A small network was trained on made-up records. Each row is its average activation on records with the value named, seen along a few directions.
Values that are neighbours, or in one group, have similar rows; names and order tell nothing.
In the rows, zero is written as 500.
Strong random noise was added to every row along 3 fixed directions; ignore it. To show where, here is one row again and again, with new noise each time:
[681 584 814 578 500 547 735 414 578 713 698 727 570]
[610 361 290 483 597 392 567 715 287 463 298 280 423]
[840 571 384 589 746 305 783 673 282 718 520 300 348]
[680 521 632 561 563 470 704 543 469 628 550 545 503]
[653 491 551 515 520 498 636 496 435 661 578 562 508]


Field PALA:
kasi: [287 686 721 439 291 732 456 411 866 639 730 747 481]
nuko: [469 268 542 482 446 505 545 492 508 340 400 518 536]
pasu: [699 549 334 554 549 499 606 401 311 858 740 587 555]
vom: [364 357 381 426 350 641 444 425 361 546 656 420 645]
busom: [360 472 335 348 462 439 220 331 349 509 650 448 466]
guguv: [383 610 540 492 510 412 337 440 555 285 424 529 566]
nabo: [626 739 403 448 629 288 431 321 353 693 634 529 412]
puna: [456 614 436 509 432 623 396 486 668 581 569 586 416]
ler: [353 569 742 537 530 445 418 298 616 419 586 626 571]
tifab: [542 713 705 642 582 536 599 569 829 479 490 460 378]
reloz: [501 436 360 488 373 695 436 403 531 494 495 593 559]
The values of PALA form 3 separate groups.
List the group mates of ler, in the order listed.
> busom, guguv, nabo
List the group mates of kasi, in the order listed.
> puna, tifab

Field TUD:
mudi: [373 360 837 551 285 737 644 453 702 521 488 881 715]
nos: [364 458 564 453 422 461 384 508 798 300 442 528 497]
paz: [282 560 448 488 383 510 419 488 633 509 577 456 552]
movof: [217 426 842 475 531 576 417 523 573 106 347 423 687]
fiv: [468 479 776 555 576 463 496 498 573 321 316 625 561]
kufu: [512 337 249 467 437 508 555 819 376 345 232 332 456]
zez: [597 385 149 478 712 328 328 688 187 349 273 172 430]
rim: [594 436 660 529 472 385 472 470 507 424 545 666 607]
bine: [440 230 506 481 319 624 560 678 513 287 226 518 631]
meveb: [382 548 522 521 442 581 450 467 630 314 327 399 437]
veg: [524 739 572 502 595 564 520 353 522 721 703 523 304]
The values of TUD form 3 separate groups.
List the group mates of kufu, in the order listed.
> mudi, bine
List the group mates of fiv, in the order listed.
> movof, zez, rim
